Each row below holds a small network's activations on one input, seen along a few directions.
Each table varies a few parts of the input and shows all the possible inputs, shuffled.
A made-up example of a description, with smaller parts first: one of 6 places along a line, together with either a single point or one of 9 places along a line or (one of 2 separate values, together with one of 5 places around a ring).
Shared parts are said once, and a part with two or three values counts as separate values.

Other details of the inputs vary at random and push rows far along three fixed directions, the same in every table; ignore that.

Table:
x1: [ -6  -5  -7  -3  12  14  -6  -2  -8   8  -9 -10  -4   9  17]
x2: [ -7   1   5   6  -1 -16  16   4 -11   0 -11  12   9   4 -15]
x3: [  3  -7  10   4   8  22  -8  -2  -3   9 -14  -5  -7  16  16]
x4: [ -2  -1  -9  -4   9  16  -7   0 -10   9 -11  -7  -4  12  15]
x5: [ -8   8   2  10   1 -21  14   6 -14  -4 -12   3   1   3 -14]
x6: [ -7  -9   3   5 -13 -19  14   1  -7  -1 -11  17   3   3  -2]
x7: [ -6  -9  -2   5   1 -28  11   1  -5   1 -15   4   0  -3  -4]
x8: [ -5  -7  -9  -6  14  10  -6  -7  -5   4  -9 -10  -6  10  20]
x9: [-11   1   4   9   8 -23  20  -4  -6  -7 -10   7   1  -1  -9]
x10: [ -8   3   3   5  -3 -20  13   6 -13  -1 -11   5   8   6 -14]
x11: [ -6 -10  -1   6   3 -24  15  -2  -3   1 -16  10   1  -5  -5]
x12: [ -8 -10  -3   3 -15 -21  14   4  -8   1  -9   9  -1   7  -5]
x13: [ 17  12   8  -1 -11 -20   7  -2  22 -12  27 -11   1 -33 -26]
x14: [ -5 -13   8   9  10  21 -15  -4   3   5 -14  -7 -10  13  14]
x15: [-6  5 20 -1  7 19 -6 -4 -4  3 -6  0  1 21 16]
x16: [ -9  11  -1  -2  11  17  -5   1 -14  -5  -5  -8   5  14  14]
x17: [ -9   5   4  10  -1 -15  18   6 -11  -6 -11  10   8   4 -13]
x18: [-7 -1 -8 -9  3 16 -6  1 -6  6 -8 -3 -1 16 19]
x19: [ -8  -6 -13  -4   5  18 -14   4  -7   2 -11  -4  -3  14  13]
x20: [-12 -13  -7   5 -16 -21   6   4  -5  -3 -11  11  -5   7  -8]
x21: [-13   5   3   7  -9 -23  16   1 -11  -9  -5   7   3   8  -7]
x22: [ 16  11   3  -4 -10 -16   5   0  15  -5  26  -8   6 -34 -29]
x23: [ -6  -4   0   3  -9 -18  14   5  -3   3 -15  17   5   3  -6]
x24: [ 21   2   1  -4 -16 -18   4   5  19  -1  22  -6   1 -38 -25]
x25: [ -2   0  20   7  16  12  -7 -15   0   2  -9  -9  -1  17  16]
x26: [ -4  -9  -4   4  -8 -18  12  11  -9   2 -16   5   2   5 -12]
x27: [ 22  -8   7   2 -15 -12  -4  -2  32  -6  19  -4  -8 -31 -27]
x28: [ 14 -19  55  32 -37 -21  -5  12  30   2 -12  -7 -14   9 -25]
x29: [-11  -7 -13  -2  12  14 -13  -2  -5   5 -10  -8  -7   7  14]
x30: [ 12  16  -7 -16 -17 -17   9   6  11  -7  30   4   9 -30 -28]
x31: [ -6  -2 -15  17  30  -3 -17  11  -1   9  21   4   2  24  27]
x32: [ 32   5  24  -2  -6  34 -25  -5  24   2  19 -18  -6 -13   8]
x33: [-11 -14  -8   9  -2 -25   6   1   0  -1 -16   4  -6  -1  -9]
x34: [ 22  10  -6 -20  -5  27 -19   2  13  -2  27 -14   4 -21   5]
x35: [-10   0   3  10   5 -19  17  -2  -9   2 -11   7   6  -2 -12]
x36: [  2  -6  16   3   5  21 -10   1  -3   4 -14  -3   0  17  18]
x37: [ 32   0  33   3  -5  32 -25  -8  31   2  20 -24  -7 -15   9]
x38: [ 24   5  -8   7  20  12 -26   8  25   3  57  -1   0  -7  14]
x39: [ 17  11  10   1  -7  -8   7   0  18  -9  26  -6   1 -32 -26]
x40: [-10   0   6   6  -8 -20  17  -4  -9  -3  -6  15   7   8  -8]
x41: [  2  -8  11   4   4  24  -8   0  -2   6 -13  -5  -2  19  17]
x42: [ 15  24  -1 -18  -4  26 -15  -3  16  -9  33 -15   3 -14   4]
x43: [ -28   14 -117  -57   21    1   18    5  -35   -8   19   36   20  -39
   -7]
x44: [ -8  -7   0   3 -15 -24  11   3  -9   0 -10  11   3   4  -3]
x45: [  1 -11  11   5  12  15  -8 -10   3   6 -13  -9  -7  15  21]
x46: [-5  4 23  6  3 19 -5 -9 -4 -6 -3 -4 -3 24 20]
x47: [ 22  13   9 -14   5  18 -19 -12  20  -5  31 -23  -1 -18   3]
x48: [ -4  -4  -3   8  -5 -21   9   7 -10   6 -17   6   2  -2  -8]
x49: [ 19  -6   3  -3 -28  -8  -3   1  25  -9  24   5  -5 -24 -24]
x50: [ -6 -10   9   1   1  21 -13   1   4   4 -11   2 -10  20  15]
x51: [-12   9   0  -1  19  13  -3  -4 -12  -2  -4 -11  -1   9  15]
x52: [-11   2   4   4 -10 -24  13  -1 -12  -4  -6   9   7   8  -8]
x53: [ 18  13 -10 -23  -8  24 -19  -1  16  -1  28 -10   3 -19   9]
x54: [-13   7   3   6  -4 -17  19   3  -6  -3  -9  13   6   6 -11]
x55: [-2  8 20  9 13 20 -6 -5 -6  0 -9 -7 -5 18 12]
x56: [-18  16 -91 -58  24  35   2 -11 -29  -5  26  19  14 -16  31]
x57: [  0   5  17   7  12  19  -8  -7  -7   6 -10  -5  -1  17  13]
x58: [ -7   5   2   8   0 -22  12   3 -13   3 -13   4   4   2 -14]
x59: [ -1 -10  11   6  11  19  -7  -5  -1  10 -12  -9  -7  13  17]
x60: [ -7 -10  -8  10  -4 -15   8   6  -4   4 -18  13  -4  -1 -14]
x61: [ 19   3  -6 -11 -22  -6   5   4  20  -1  23   6   3 -27 -23]
x62: [ -6  -4 -12  -2   8  17 -15   1  -7   4 -13  -5  -8  11  13]
Each input here is: one of 2 separate values, together with either a single point or (one of 5 places along a line, together with one of 6 places along a line).
The inputs of x57 and x58 match in every part but the choice among 2 separate values. If x27 is changed in the same way as x57 into x58, which row does it become?
> x33
The inputs of x9 and x13 match in every part but the choice among 2 separate values. If x11 is changed in the same way as x9 into x13, which row does it become?
> x7
Which other rows does x46 become when the choice among 2 separate values takes its other values? List them by row number.
> x21
Which other rows does x7 become when the place on the line of 6 takes its other values? List them by row number.
> x24, x34, x44, x48, x53
Which other rows does x47 become when the choice among 2 separate values takes its other values? List them by row number.
> x25

Table:
x63: [ -8 -12  -5  19 -11 -19   3  18 -10   2  -8  21   9  10  -9]
x64: [   9   12 -108  -76   26   44    0  -12   -5  -10   42    4    9  -62
   11]
x65: [-11  10   1   8  12 -27  30 -12 -20  -1 -13  10   9 -14 -19]
x66: [ 28  -8  35   5 -23  30 -33  -2  27   4  -3 -29 -25 -11 -10]
x67: [-11   1  -3   2 -14 -32  30  -9 -21   2 -13  27  11   1 -17]
x68: [-15 -26 -17  10  -6 -42  14   4   2   6 -19  14  -1   1 -10]
x69: [ 23  12  23   9  10   1  -7  -9  21 -11  40 -28 -10 -21  -3]
x70: [ 23  14  36   9  -2   5 -17 -13  33 -10  34 -19  -3  -2   1]
x71: [-29  10   5  19  60  42 -22  -5 -31  16 -30 -10   2  60  47]
x72: [-29  21  14   1  31  53 -18 -15 -40   7 -44 -17   1  60  59]
x73: [-24 -12 -26   6 -12 -38  16   1 -12 -10  -4  29   4   3  -9]
x74: [ 32 -11  38  -4 -33  19 -23   5  28   4   0 -29 -12 -12  -7]
x75: [ -1 -22  -9  14  -6 -28   1  23   5  12 -12  15  -1  -3 -17]
x76: [ -3  23 -89 -76  11  36   2 -11 -12 -18  55  25  13 -51   8]
x77: [ 33 -14  29  -5 -19  19 -15  -7  29   3  10 -14 -16 -21   0]
x78: [ -6 -23 -20  26  -3 -37  19  24   4  12 -24  14  -3  -2 -22]
x79: [ -7  -1  -1  14  -3 -30  16  19 -13   7  -5  21   9  18  -8]
x80: [-15   8   6   1   2 -37  35  -2 -13  -8 -17  25  10  -4 -14]
x81: [-13  10  13   6   5 -20  19   4 -23  -4 -19 -10  12  -3 -22]
x82: [ 28 -18  19   5  -8   9 -28  -6  44   0  19 -21 -20 -14   0]
x83: [-15  -3  -5  15 -12 -48  31   4 -11   0   0  16   0   7  -9]
x84: [ 23  14  43  -7 -26  25 -17  -1  22  -4  17 -22  -3   5 -13]
x85: [ 27  18  25  13   2  11 -14  10  30  -5  33 -13   7  -5  -5]
x86: [-38   0  -3 -16  19  63 -24  -6 -34   4 -42  -8  -2  59  66]
The inputs of x71 and x79 match in every part but one. If x65 is changed in the same way as x71 into x79, which row does it become?
> x67
What do these inputs look like to the network?
> one of 4 places along a line, together with one of 6 places along a line
Which other rows does x66 become when the place on the line of 4 takes its other values? List them by row number.
> x64, x78, x82
Start at x81 and move only the place on the line of 6, one step at a time. The first step leads to x72. Which rows follow, in order?
> x84, x86, x74, x66
